A small network was shown many inputs. Here are its activations along a few directions, one row for each input.
Each table varies a few parts of the input and shows all the possible inputs, shuffled.
Descriptions start from the smaller parts, as in this example, which fits no table here: one of 6 places along a line, together with either a single point or (one of 2 separate values, together with one of 5 places around a ring) or one of 11 places around a ring.
Shared parts are said once, and a part with two or three values counts as separate values.

Other details of the inputs shift rows strongly along two fixed directions, in all tables alike. That doesn't count.

A family of inputs:
r1: [  2  27 -13  -9 -25  22  -4  30 -38 -17  10 -16  25 -17 -22]
r2: [ -2  -9 -12 -23   9   1  24  -9   8  27  -7  23  16  -2  10]
r3: [ 19 -22   7 -51  22 -20  22 -21  15  37 -13  18   8  -9  22]
r4: [ -3 -31 -10 -31   0   1  31 -25  21  30  -2  18   8  -7  31]
r5: [  9  35   8  47  29  10  -8  55 -35 -70  -3  19   6  -1 -16]
r6: [-68  21  11  17 -51 -10 -62  12 -42 -12 -17 -47 -69   6 -29]
r7: [-60  28  10  24 -54 -25 -75  13 -43 -19 -11 -57 -83   2 -33]
r8: [ 12 -19  -2   3  -5   2   9 -26  30   8  11  -7  -7   6  10]
r9: [-45  10  26  -8 -47 -43 -72 -14 -23  11 -16 -68 -81   5 -21]
r10: [ 19 -20   0 -42  10  10  16 -48  36  32  -8   2  -7  13  20]
r11: [ -9  18  -1  10  20   1   5  41 -28 -15 -10  29  22  -4 -12]
r12: [ 17 -23  -1 -29  16 -24  21 -20  27  43   5  11  26  -7  14]
r13: [ -8  -8   0   0   0  30  15 -13  13   8  -1   2  11  21   9]
r14: [-11  14  -9  13  15   6   9  36 -26 -14  -9  31  20  -4  -9]
r15: [-47   0  37 -52 -43 -36 -65 -42  -2  62 -24 -77 -65  14 -21]
r16: [ 28   3 -18 -33 -13  16  17   9 -13  -4   8   1  32 -23   4]
r17: [-12  26 -11  36  17   7   2  61 -49 -49 -10  40   8 -10 -14]
r18: [ 35  -1   9   5  31  -2  14  -1  15 -10   7   8  20  -2   5]
r19: [ -6  32   1  39  17  25 -11  44 -35 -56 -10  18  -2   9 -20]
r20: [  2  40   3  63  25  13 -12  65 -42 -83  -3  23   5   2 -21]
r21: [ 31 -14   8 -34  36  16  27 -28  30  28 -10  19  33  11  15]
r22: [ 30 -29 -13 -21  18 -22  32 -19  26  26  10  27  22 -17  24]
r23: [-19  13  -3  23  -7 -13 -16  24 -19  -5   2  -3   0  -4 -18]
r24: [ 11 -14  -5 -12  15  28  28 -20  22  16  -2  17  21  16  15]
r25: [ 14 -11 -25  17  22   3  40  27  -4 -25   8  55  29 -19  23]
r26: [-19  -8  -8 -10  -4   3  13  -4   0  18  -5  11   8   0   6]
r27: [ 10   5  -6   2  31  -3  23  35 -21 -19 -10  46  24 -12   5]
r28: [-11 -21  -7 -13 -16 -15   9 -28  24  41   7  -8   3  -4  11]
r29: [ 25 -26  25 -72  17  -1   4 -71  50  70 -15 -23   4  16  19]
r30: [ 41 -17  13 -28  32  -1  21 -35  42  34   4   0  32   4  12]
r31: [ 21 -37 -20  -8  13  -6  51 -14  33  20  18  38  38 -19  38]
r32: [ 18 -11   5 -14   8  -3   1 -27  22   3  -3  -5 -14   7  11]
r33: [-14  27   4  35  10 -13 -16  55 -37 -27   4   7  13  -8 -27]
r34: [-29  -3  -8   5  -7  10  13   9  -8   6  -2  11  13   0   5]
r35: [-66  28   9  50 -58 -20 -71  26 -44 -27   1 -55 -67   0 -38]
r36: [ 13   0 -23   3  30   9  40  28 -11 -17  -4  59  29 -14  14]
r37: [ 13  -9   6 -27  14  16   7 -31  22  27 -10  -1   7  17   6]
r38: [-59 -13  17 -16 -67 -28 -49 -48  14  55   0 -77 -57  11  -8]
r39: [ 34 -39   8 -47   2 -17  12 -76  62  55   5 -24 -11   7  23]
r40: [-52  18  18  11 -50 -32 -74   2 -36  -7 -15 -60 -81   3 -28]
r41: [  6  12  20  -9  19   7 -12   0  -5 -10 -15  -4  -6   9  -5]
r42: [ 22 -38  -2 -22   3  12  39 -50  58  47  13   1  26  12  31]
r43: [  0   7 -10  44   8  25  13  34 -10 -53   9  26   8   5   4]
r44: [ -2  20 -11  56  11  24   3  48 -23 -69   6  28   2   4  -8]
r45: [  0 -45  -4 -45 -17 -19  16 -55  42  50   2  -8 -14  -7  39]
r46: [ -4  21  -4  20  13  32   1  18 -13 -21  -6  13   9  15 -13]
r47: [ 10  16 -12  45  27 -10  13  61 -33 -47  10  42  30 -18  -8]
r48: [ 38 -32  -7 -39  17  -1  33 -53  52  29   3  13   2   4  33]
r49: [ 32   7   0  30  35   5  19  23   3 -36   9  26  29  -3  -2]
r50: [-20  24 -14  42  -3  -1  -4  44 -28 -25   7  15  10  -8 -20]
r51: [-48  36  35  15 -32  -3 -80   4 -35 -23 -25 -64 -72  24 -42]
r52: [ 20 -42   4 -41  -8  -1  22 -76  67  67   7 -22   2  15  25]
r53: [ 20 -10   3 -16  22 -24  15   6  -2   4  -3  20   8 -15  17]
r54: [-42  27  18  26 -47  -1 -66 -11 -11   0  -3 -72 -60  23 -40]
r55: [ 30 -25  -3 -22   3  -4  18 -48  48  29  10  -6  -4   4  18]
r56: [-10   4   9 -52 -76 -16 -44 -50   2  52  18 -86 -26  -9 -20]
r57: [  6  -1  -8  11  17  28  20   9   1 -24  -2  28  11   9   8]
r58: [  3  26   0  49  13  20  -7  36 -17 -38   5   6  15   8 -23]
r59: [ 30  -6  -9 -39 -39  -6   1 -25   6  23  25 -27  16 -25   4]
r60: [  4   0  -7  44   2  19  16  22   2 -35  16  16  13   3   3]
r61: [-46   1  20  -4 -46   8 -49 -29  -1   8 -11 -59 -64  28 -11]
r62: [ 42  14 -30   3   1  21  31  45 -26 -43  21  35  55 -35   7]
r63: [-13   9 -10  25 -12 -15 -12  18 -16 -13   7   0 -14 -12  -9]
r64: [ 29  24  -6  52  48  25  25  54 -13 -51   9  45  57  -1 -13]
r65: [ 26  -7  -3   1  30 -21  23  19  -2  -3   9  30  28 -18  10]
Description of these inputs: one of 5 places around a ring, together with either a single point or (one of 2 separate values, together with one of 6 places along a line).
Q: Changing only the place on the ring of 5 turns r11 into r27. The same change can be made to r1. Which row results?
A: r16
Q: Changing only the place on the ring of 5 turns r15 into r33. The same change can be made to r37. Which row results?
A: r58
Q: Change only the choice among 2 separate values in r26. List by row number the other rows that result.
A: r24
Q: Which other rows agree with r43 in the place on the ring of 5? List them by row number.
A: r5, r7, r9, r20, r25, r32, r40, r44, r45, r48, r53, r62
Q: Which other rows agree with r59 in the place on the ring of 5? List them by row number.
A: r8, r18, r22, r31, r35, r39, r47, r49, r55, r60, r63, r65
Q: Change only the choice among 2 separate values in r58. List by row number the other rows that result.
A: r23

A family of inputs:
r66: [-25  -1  24 -17 -26  20 -31 -12 -10  12  -6 -47 -17  14 -11]
r67: [ -5 -31  12 -33 -27 -40 -29 -49  28  33   2 -44 -46  -7  13]
r68: [  6 -24  21 -37  -5  17   3 -34  24  42  -2 -23  17  11   9]
r69: [-25  18  13  42 -14  13 -33 -10  11  -7  -4 -37 -32  25 -23]
r70: [-23  14  18   0 -32 -42 -50   2 -27   2  -9 -46 -38 -14 -28]
r71: [ 34   0  17 -17  34  -9  13  -4  17  11  -6  13  22   9  -1]
r72: [  2 -14  31 -24  -4 -14 -24 -52  32  16  -4 -41 -43  21   6]
r73: [ 35  -6 -16  47  52 -12  38  48  -7 -43  19  61  62 -21  13]
r74: [-15  15   0  17  -5  30  -8   7  -6 -14   0 -14  11  16 -14]
r75: [ 34 -20  15 -21  25   6  24 -33  33  -6  -2  17   3   8  30]
r76: [  8  27 -13  36  19  -8   8  69 -47 -60   3  37  25 -33 -16]
r77: [ 20  -8  -5  19  22  26  31 -21  35   3   2  16  19  11  13]
r78: [ 22 -26 -27   0  -6   9  45  -4  21   3  13  38  17 -10  35]
r79: [-30  16  10  33 -27  20 -34 -14  -1 -14  -8 -44 -49  23 -20]
r80: [ -4   5 -11  -1  -5  37   8  -3  -5 -16  -4  -1  12  14   6]
r81: [ 10  -7  -7  10  13  29  24 -16  30  -1   2  11  25  11   2]
r82: [-21  47 -20  41  -9  10 -12  75 -69 -54   8  23  16 -23 -28]
r83: [ 32 -10 -12 -43  21  20  26 -20  14  24  -5  21  31   4  12]
r84: [ -8  12  -2  34   6  24   1   5  16 -14   1  -2  14  16 -15]
r85: [-36  35   8   3 -41 -35 -61   8 -38  14  -5 -56 -45 -12 -47]
r86: [ 41 -21  14 -34  37  -3  26 -25  32  14  -2   7   5   7  24]
r87: [ -6  23  -1  35   8  49   6  60 -50 -60  -4  21  35   2  -9]
r88: [ -9  15   2  24  -4 -21 -25  40 -30 -36  -1 -11 -20 -19  -7]
r89: [ -8  -1 -14   5 -11  -3  21  12   0  10  18   6  30  -6   1]
r90: [-31  21 -11  29 -31   3  -8  33 -31 -18  15  -8   5  -3 -16]
r91: [ 19   9   2  27  37  39  33  49  -9 -25   7  42  73   0  -4]
r92: [ -8 -11 -16  17 -13  -7  16   4  10  10  17   2  14  -1  -4]
r93: [-11  12 -10 -33 -30 -19 -22  -9 -18  13  -4 -21 -27 -22 -10]
r94: [ 17  35  12  53  43  13   2  66 -32 -68  -1  28  18   6 -15]
r95: [ 16   6  14 -15  16  -2  -5   2  -6 -11  -9  -2  -6   7 -10]
r96: [ 36  -7   8 -31  24   5  20  -8   4  -7 -13  19  11   2  12]
r97: [-15  33  11  -7 -19   0 -51   3 -24   1 -17 -40 -39  14 -43]
r98: [ 12  31  13  66  41  16   1  54 -23 -76   6  34  19   9 -15]
r99: [-70 -16  18 -25   6 -25 -24 -16  -7  39 -46   2 -60  19   4]
r100: [-51 -28   8 -36  21 -16   5 -18   5  37 -46  30 -36  11  26]
r101: [ -4  22  13 -20 -10  -6 -40 -11  -1  24 -15 -35 -26  15 -35]
r102: [-21 -36   5 -35  54 -27  40 -23  28  64 -38  58   8  16  35]
r103: [-13 -19   1   6 -32 -28 -32 -29  12  22  10 -33 -47   3  -6]
r104: [  8 -24 -23  -2  -7  -1  37  -9  22  16  18  19  25  -7  11]
r105: [-34  -6  10  19 -44 -37 -61 -25   1  22   9 -59 -66  11 -20]
r106: [ 10  23  -8 -10   5  20 -11  17 -29 -22 -14   6  -5   4 -19]
r107: [ 29   5  -3 -18  25  17  16   0  12  19  -3  26  43   6   2]
r108: [ 24  -8   2  15  32  13  17 -25  32  -3   9  17   7  14  11]
r109: [ 27 -29 -23   3  10  -7  28  -7  23   2  19  34   7 -13  23]
r110: [-12 -20  11 -35 -29 -12   2 -24   8  47  12 -29   9 -13   9]
r111: [-29   5  14  13 -41 -25 -52   4 -18 -27  -3 -36 -55 -10  -7]
r112: [ 14  -5  23 -23   8  -3  -8 -17   7  -4 -13 -21 -29  12  12]
r113: [ 25 -24  -4   2  18 -26  16  -8  19   1  10  18  18 -15  20]
r114: [ 11  34  14  69  47  12  -2  56 -18 -72   9  33  26  12 -17]
r115: [  7  10 -17 -21  -3 -14   4   8 -17   5   3   6   4 -27 -11]
r116: [-21  37 -13  71   6  46  -3  59 -35 -77   3  15  10  10 -30]
r117: [-22 -15  -6   2 -47 -12 -18 -24  10  21   6 -35 -47   5   0]
r118: [  0  14   4  31   4  22 -10  -2  -4 -37   0   4 -27  14   1]
r119: [  3   3 -17 -33 -18  -3   6  -6 -13  15   2  10  11 -22  13]
r120: [-53 -34  20 -46  14 -35  -6 -46  21  75 -45   6 -46  23  21]
r121: [ 15 -22 -28 -34  -8  10  53  -9  17  16  18  33  40 -15  39]
r122: [ 30  -7 -12 -39  16  27  24 -16   3  12  -8  26  31   3  18]
r123: [ 33 -23  -2 -12  29  14  28 -45  47  15   9  18   0  11  25]
r124: [ 12  18  19   5  16  -4 -12  16 -14 -17  -9  -1  -2  11 -19]
r125: [  6  24  -6  53  25 -13  -3  72 -43 -60   5  23  19 -23 -10]
r126: [ 29  -2 -20 -28  15 -18  30  -6   3  24   6  25  32 -28   2]
r127: [-31  16   2  15 -30   7 -11  42 -42 -19  13 -11   8 -18 -12]
r128: [12 -2 -5  1 17 27 24 -5 27 10  4 13 42 11  4]
r129: [  5   8   8  30  21   7  -7 -12  24 -10   7  -1  -8  18  -9]
r130: [-42  -4  -4   1 -60 -11 -29 -12  -2  10   8 -47 -47   5 -16]
r131: [ 38 -33  -6 -42  17 -22  31 -18  29  19   1  19  14 -29  47]
r132: [ -9 -12 -17 -22 -25   0  20  -9   6  18  16  -3  11  -6  14]
r133: [-40  30  11  46 -38  26 -47   1 -24 -35 -13 -46 -60  22 -22]
r134: [-26  12 -10  56 -30  -1 -18  29 -24 -25   9 -10 -21   2 -19]
r135: [ -1  13   7  10   2 -35 -20  19 -24  -3   0 -12   1 -19 -18]
r136: [ 19 -21  -4 -16  11  -1  48   6  12  29  21  29  66 -24  21]
r137: [-19  20  14 -14 -24   7 -47 -11 -17  16 -13 -41 -25  18 -28]
r138: [ -9  20  -1   9 -15 -19 -21  34 -38 -37  -8  -2 -12 -28 -12]
r139: [-13  14  -8  14  -4  36  -3  10 -11 -21   1  -7   8  12  -9]
r140: [ 11  21  -8 -12  10  13  -9  15 -19 -10 -11   1  -5   6 -23]
r141: [-13 -15   4 -24 -29  20 -10 -55  30  22  -9 -38 -30  19   8]
r142: [-14 -16  -3  -4 -42 -17 -32 -25  10  10   5 -25 -57  -3   8]
r143: [ -7  -6  -6 -16 -19   8  19  17 -16   0  12   8  28 -22  18]
r144: [ 26  -7 -18 -28  10  -6  36  -8   4  30  10  34  47 -24  15]
r145: [ 12 -10  -3 -42 -10 -22  10 -34  15  60   6  -3  20 -18  10]
r146: [ 15 -25 -20  13   2  -9  32 -11  27  23  16  16  19   0  16]
r147: [ 11 -23 -30 -10 -12  11  45   1  17   0  17  35  23 -12  27]
r148: [ 39 -30   0 -25  32 -37  28 -18  31  34   7  11  30 -19  32]
r149: [ 18 -15  36 -37  13 -24 -15 -46  42  44  -6 -38 -22  21   9]
Q: Changing only one part turns r111 into r113. The same change can be made to r138. Which row results?
A: r70
Q: Changing only one part turns r127 into r143. The same change can be made to r99. Which row results?
A: r100
Q: Changing only one part turns r125 into r148. The same change can be made to r81. Which row results?
A: r84
Q: What is each input in this table made of?
A: one of 4 places along a line, together with either a single point or (one of 2 separate values, together with one of 10 places around a ring)
Q: Change only the choice among 2 separate values in r76. List by row number the other rows that result.
A: r95
Q: Change only the choice among 2 separate values in r112. List by row number the other rows that result.
A: r131
Q: Change only the place on the ring of 10 in r81. List by row number the other rows that result.
A: r68, r74, r77, r94, r97, r98, r108, r124, r137
